((-13, -31, -26, -27, -30, -23, -28), (-33, -33, -28, -17, -29, -26, -29), (40, -25, -28, -29, -30, -28, -27)) result: -13, -27
(15, 94, 98, 97) result: 15, 97
((1, 3, 3, -3), (-33, 26, -38, 15), (14, -34, 5, -7)) result: 1, -7
(606, 769, 419, 128) result: 606, 128
(-44, -19, 35, -21) result: -44, -21
((322, 139, 569, 834, 627), (723, 139, 569, 834, 453)) result: 322, 453
(-497, -782, 691, -332) result: -497, -332
(18, 68, 52, 250, 56, 21, 50) result: 18, 50
(-197, 817, -332, 474, -762, -136) result: -197, -136
(11, 63, 68, 79, 61, 57) result: 11, 57
---
[  5.33 -10.82  17.83   0.23   5.99] -> 17.83, 17.83

[ 10.146  -8.181 -16.455  -5.603   0.566] -> -16.455, 10.146

[ -33.300 -159.669 -165.361   48.298  184.600] -> -165.361, 184.600

[-102.4 -113.4 -144.3  131.3   -1.1] -> -144.3, 131.3

[ 0.007  0.100 -0.087  0.072 -0.187] -> -0.087, 0.100

[[ 1.3  0.1 -0.7 -0.2  0.9  0.6 -0.7]
 [ 1.0  0.0  0.4  0.5 -1.7 -1.5 -0.6]
 [ 1.6  0.2  1.9  0.5 -0.4 -0.1  1.5]] -> 0.5, 1.9

[ 0.130  0.103 -0.133 -0.029  0.115  0.066  0.179] -> -0.029, 0.179

[ 156.54 -112.28  -76.12  -40.11 -163.40] -> -76.12, 156.54

[[-0.6  0.8 -0.1 -1.3  0.5 -1.8  0.2]
 [-0.4 -0.9  0.3 -1.1  0.3  0.4 -2.1]
 [ 0.4  0.3  1.3  1.2 -0.7 -2.1 -1.1]] -> -1.1, 1.3
---
Input: [ 35 -10 -39  56]
Output: 35
Input: [ -6  26  -9   3 -58 -17]
Output: -6
Input: [ 17  18  19   2  21 -45]
Output: 17
Input: [-54  35  60  32]
Output: -54
Input: [ 54  15 -42 -30  25]
Output: 54
Input: [-46  49 -38 -23 -16  10  61]
Output: -46
Input: [-58 -54   8  52 -50]
Output: -58
Input: [ 6  2 16  7 -3 47  6]
Output: 6
Input: [ 58 -17   4  -5   1]
Output: 58
---
[[  6   3  -1 -10   0  -3   2]
 [-43  -9  19   5   9  49  20]
 [-12   1  -6  18  14   9 -11]] gives 1

[[ -7  12  -2 -59]
 [ -5  25  -3  42]
 [ 31   2  -2  30]] gives 2

[[ 14 -16  43 -14  26  14]
 [ -2 -36 -39  20  39  -6]
 [-39  37 -39 -49 -18  -3]] gives 37

[[  9 -14  -3  33  -5]
 [-42 -16 -16  22  17]
 [  5 -59  -3   3 -39]] gives -59

[[  4 -43  14 -52  23  12]
 [ 32  21 -36  46 -50 -39]
 [ 22 -44  10 -62  19   8]] gives -44

[[-52  15 -25  -9 -19  -7]
 [ 30 -56 -29   2  31  61]
 [-43   0 -60  -3 -47 -16]] gives 0

[[ -5 -27  -6 -30 -12]
 [ -3  -4  -2  -2   0]
 [  3 -51 -10 -61 -23]] gives -51

[[-29  20   4  -4   3 -52]
 [-11  10   2  -9   2 -14]
 [ -6  -2 -28 -13   2  -4]] gives -2
---
[23, 80, 82, 92, 94] --> 23
[30, 24, 67, 86, 2, 26] --> 30
[34, 129, 142, 244] --> 34
[132, 85, 39, 137, 48, 195] --> 132
[625, -7, -686, 602] --> 625
[203, 191, 169, 205, 198, 23, 106] --> 203
[6, 12, -4, 17, 25, -26] --> 6
[388, 761, 16, 608, -385, -795] --> 388
---
[[-28  -7 -48  -8]
 [-42 -12 -60 -10]] yields -7

[-50  13 -35  24  39   5  41] yields 39

[[-21 -18  -1  16]
 [  9  11   7  -5]
 [ 49   3 -14 -14]] yields -18

[41 36 43 51 11] yields 43

[[-17 -24   3  -3]
 [-25   8 -49 -34]
 [ 44 -34  44  57]] yields -24

[-32 -24 -37  56   1] yields -37
---
[ 58  -6  -7   9 -13]	-13
[  5  -5  19  -3 -12  46  27]	27
[-20   4  52   4 -16  -8  46]	46
[ 32 -45  14  17]	17
[-20  59  43 -54]	-54
[ 1 -3 -2 52]	52
